Each row below holds a small network's activations on one input, seen along a few directions.
In each table, some parts of the input vary, and every possible input appears once, in random order.
A made-up example of a description, with smaller parts first: ring(8) and (point or line(9) or (values(2) and line(6))).
Shared parts are said once, and a part with two or three values counts as separate values.

Other details of the inputs vary at random and push rows far along two fixed directions, the same in every table; ignore that.

A family of inputs:
r1: [-15 -16   1   7 -18  -2   1 -28  16 -12   4]
r2: [ 17 -16  -6  30  -2  -3 -19  25   1  -5  31]
r3: [  4 -11 -12  39 -11   3 -17  25  -2   5  12]
r4: [ -2  16   4 -34  14  -4  16 -23  -1   1 -15]
r5: [ -9  -8   2 -18  -8  -3  13 -48  22 -13 -10]
r6: [  5 -15  -8  22 -21   2  -9  -2  12  -3   6]
r7: [ -8  17   4 -29  15   0  21 -19   0  -4 -18]
r8: [  0  17   9 -20  20   1  13   6 -12  15 -16]
r9: [  1 -14  -3   5 -21   0  -1 -29  20 -10   0]
r10: [ -4  18   4 -32  12   2  18 -15   5  -1 -20]
r11: [ -6  -8   5 -22 -16   1  13 -40  27 -14 -15]
r12: [ -1  23   0 -21  19  -1  11   7 -14   4 -12]
r13: [  2  26   4  -6  29   1   3  37 -28  24 -10]
r14: [ 15  14  10 -25  26   1  15  13  -2   2   0]
r15: [  6   0 -11  25  -1  -4 -21  41 -25  11  15]
r16: [ -5  20   4 -25  17   3   7   9 -17   3 -13]
r17: [ 18  -1  -5  27  10   2 -14  49  -8   3  24]
r18: [ 13  13  -5  17  16   2  -9  48 -30  27   4]
r19: [  3  17   7 -27  16   3   5   4 -17  12 -12]
r20: [  1 -16  -7  18 -20  -4 -15  -4   6  -5  10]
r21: [  2   2  -7  35   4  -1 -16  41 -23  12  11]
r22: [ -7  21   9 -19  19   4  12   8 -11  13 -13]
r23: [-15 -13   1   9 -19   2   3 -25  18 -15   1]
r24: [ -1 -16  -2   7 -18   0   1 -30  20  -8   0]
r25: [ -5   5   2 -13   1   6   2  -2   2  -2 -10]
r26: [  5  19   6 -26  15  -1   7   4 -15  12 -12]
r27: [  9  15   6 -26  29  -4  13   9  -7  -4   4]
r28: [ -3 -16 -10  24 -15  -3  -9  -5   6  -7  10]
r29: [  3 -14  -7  38 -10  -4 -21  19  -9   8  16]
r30: [ -3   6  -3 -11   4  -4   6  -9  -3  -3  -5]
r31: [ -6 -18  -2   1 -20   0  -7 -27  15 -13   2]
r32: [ -8  17   6 -34  10  -1  16 -15   0  -6 -18]
r33: [-12 -17  -1   8 -16  -4   1 -28  17 -14   1]
r34: [  3 -15   1   3  -9   0   4 -18  29 -29  13]
r35: [  2  23   0 -15  25  -1  -3  34 -37  17  -4]
r36: [  1 -18  -1  26 -17  -1 -10  -6   8   0   7]
r37: [ -4 -18   0   1 -23   6  -3 -23  20 -12  -4]
r38: [ -2 -14  -7  20 -21   3 -12   2  13  -8   5]
r39: [ -6 -17  -2  24 -17  -1 -11  -7   5  -1  13]
r40: [  6  -1  -1  32   0   1 -18  37 -23  22  15]
r41: [ -8  14  14 -31  11   3  21 -18   2   7 -19]
r42: [ 15 -19   0  18  -9   0  -8   0  17 -13  22]
Description of these inputs: ring(6) and (point or line(6)).
The inputs of r25 and r31 match in every part but the ring(6) part. If r10 is changed in the same way as r25 into r31, which row does it become?
Answer: r4
The inputs of r42 and r17 match in every part but the ring(6) part. If r24 is changed in the same way as r42 into r17, which row does it become?
Answer: r3
Which other rows agree with r1 in the ring(6) part? List them by row number.
Answer: r15, r27, r28, r30, r33, r35
Start at r23 and move only the line(6) part, one step at a time. The first step leads to r21. Which rows follow, in order?
Answer: r7, r12, r32, r16

A family of inputs:
r43: [ 14  -5  -8  43  -1   2 -22  49 -14  13  24]
r44: [-6  2 -1 -2  1 -1  3  0 -3  1 -5]
r45: [ 1  4  3 -3  4  2  6  3  3 -4  2]
r46: [ 4  3 -3 -7  5 -3  1  0  0 -4  3]
r47: [ 4  3  5 -3  5 -2  6  0  3  0  3]
r48: [-3  4 -1 -1  1  2  3 -1 -2  1 -8]
r49: [-5  4 -1 -1  2 -1  2 -1 -3  0 -7]
r50: [ 2  0  3 -6  5  3  2  3  2 -4 -1]
r51: [-1  3  1 -5 -1  0 -1 -5 -6  3 -2]
r52: [-5  3  0 -5 -1  0  1  0 -3  1 -4]
r53: [-4  3  1 -4 -2  3  2  1 -2  2 -5]
r54: [-5  4 -2 -1  4 -2  0 -4 -4  1 -4]
r55: [ 1  3  3 -5 -2 -2  0 -3 -4  5 -4]
r56: [-6  2 -1 -3  3 -2  1 -3 -4  3 -3]
r57: [-2  3  1 -5 -1  3  1  0  0  6 -5]
r58: [  3 -27  -7  19 -28   2  -8 -21  32 -19  11]
r59: [-2  4  0 -1  2  2  2 -2  0  5 -7]
r60: [-4  4  1 -5 -2  0 -1  0 -4  0 -5]
r61: [ 5 -1  6 -5  6 -1  2  0  1  0  1]
r62: [-2  4  1 -5 -3  3  0  0 -3  1 -6]
r63: [-4  3  0 -2  0  3  4  0 -2  2 -7]
r64: [-3  1  0 -2  3 -1  3 -4 -5  5 -2]
r65: [ 6  3 -2 -7  3  2  3  3  2 -5 -1]
r66: [-5  3  0 -5  1 -2  0 -2 -4  2 -2]
r67: [-2  2  1 -4  0  0  1 -4 -6  4 -1]
r68: [-1  3  1  0  2 -2  2 -3 -2  5 -6]
r69: [-1  1  3 -4 -1 -1  2 -2 -3  6 -3]
r70: [ 4  3 -3 -7  4 -2  2  3  1 -6  0]
r71: [ 3  3  3 -3  6 -1  5 -2  0 -1  6]
r72: [-2  1  2 -2  1 -2  3 -2 -2  6 -5]
r73: [ 8  1  0 -6  4 -3  3  0  2  0  1]
r74: [ -1 -29  -2  20 -26   4  -9 -21  31 -19  10]
r75: [-3  2  1 -2  1  2  3 -1  0  6 -6]
r76: [ 0  4  2 -5 -2  3 -1 -1 -1  5 -5]
r77: [ 0  0  2 -6  7 -1  0  0  0 -3  3]
r78: [ 7  2 -2 -6  5 -2  2 -2 -1 -2  3]
r79: [-3  4  0 -5  0 -2 -2 -3 -5  1 -2]
r80: [ 0  4  2 -4  5 -1  5  3  2 -5  3]
r81: [ -4 -29  -3  19 -26   1  -9 -21  28 -24  11]
r82: [-2  3 -1 -1  3 -1  2 -5 -5  3 -4]
r83: [ 3 -1  4 -6  7  0  1 -2 -2 -1  3]
r84: [ 11  -5 -10  42   0  -2 -23  47 -18  10  27]
The inputs of r81 and r74 match in every part but one. If r80 is changed in the same way as r81 into r74, which row does it become?
Answer: r43
Describe the family of inputs behind these rows.
Answer: ring(6) and (values(3) or line(4))
Start at r62 and move only the line(4) part, one step at a time. The first step leads to r53. Which rows follow, in order?
Answer: r63, r48
Change only the values(3) part in r50. List by row number the other rows that result.
Answer: r45, r65
Which other rows agree with r51 in the ring(6) part? List them by row number.
Answer: r64, r67, r71, r78, r82, r83

A family of inputs:
r85: [  1  -7  -4  11  -9  -1 -10   3  -1  -1   6]
r86: [  2  10   4 -14  11   0   5   2  -9   9  -7]
r87: [ 7 -7 -2 11 -3  2 -4  9  8 -8 11]
r88: [  0  -6  -4  13 -10   2  -7   6   3   0   3]
r89: [  7  10   5 -16  18  -1   9   4  -3   2   1]
r90: [  6  10   4 -17  17  -3   7   6  -5  -2   1]
r91: [  1  11   4 -13  11  -1   6   2 -10   9  -7]
r92: [-4 -7 -4 14 -8 -1 -7  3 -2 -1  6]
r93: [ -4  13   3 -12  11   2   7   5  -8   6 -10]
r94: [-2 -7 -5 14 -8 -1 -8  2 -1 -1  5]
r95: [-2 -7 -2 16 -7 -1 -6  2  0  2  5]
r96: [-13 -11   4 -23 -17  -1  15 -57  32 -23 -12]
r97: [ 0 -8 -3 15 -7 -1 -6  2  0  2  5]
r98: [ -2  13   3 -12  11   2   7   6  -8   7 -10]
r99: [  2  -7  -3  12 -10   3  -8   6   3   0   3]
The inputs of r91 and r88 match in every part but one. If r89 is changed in the same way as r91 into r88, which row does it become?
Answer: r87
Describe the family of inputs behind these rows.
Answer: values(3) and (point or line(4))
Change only the values(3) part in r92. List by row number the other rows that result.
Answer: r93, r95
Change only the line(4) part in r85. List by row number the other rows that result.
Answer: r92, r94, r96
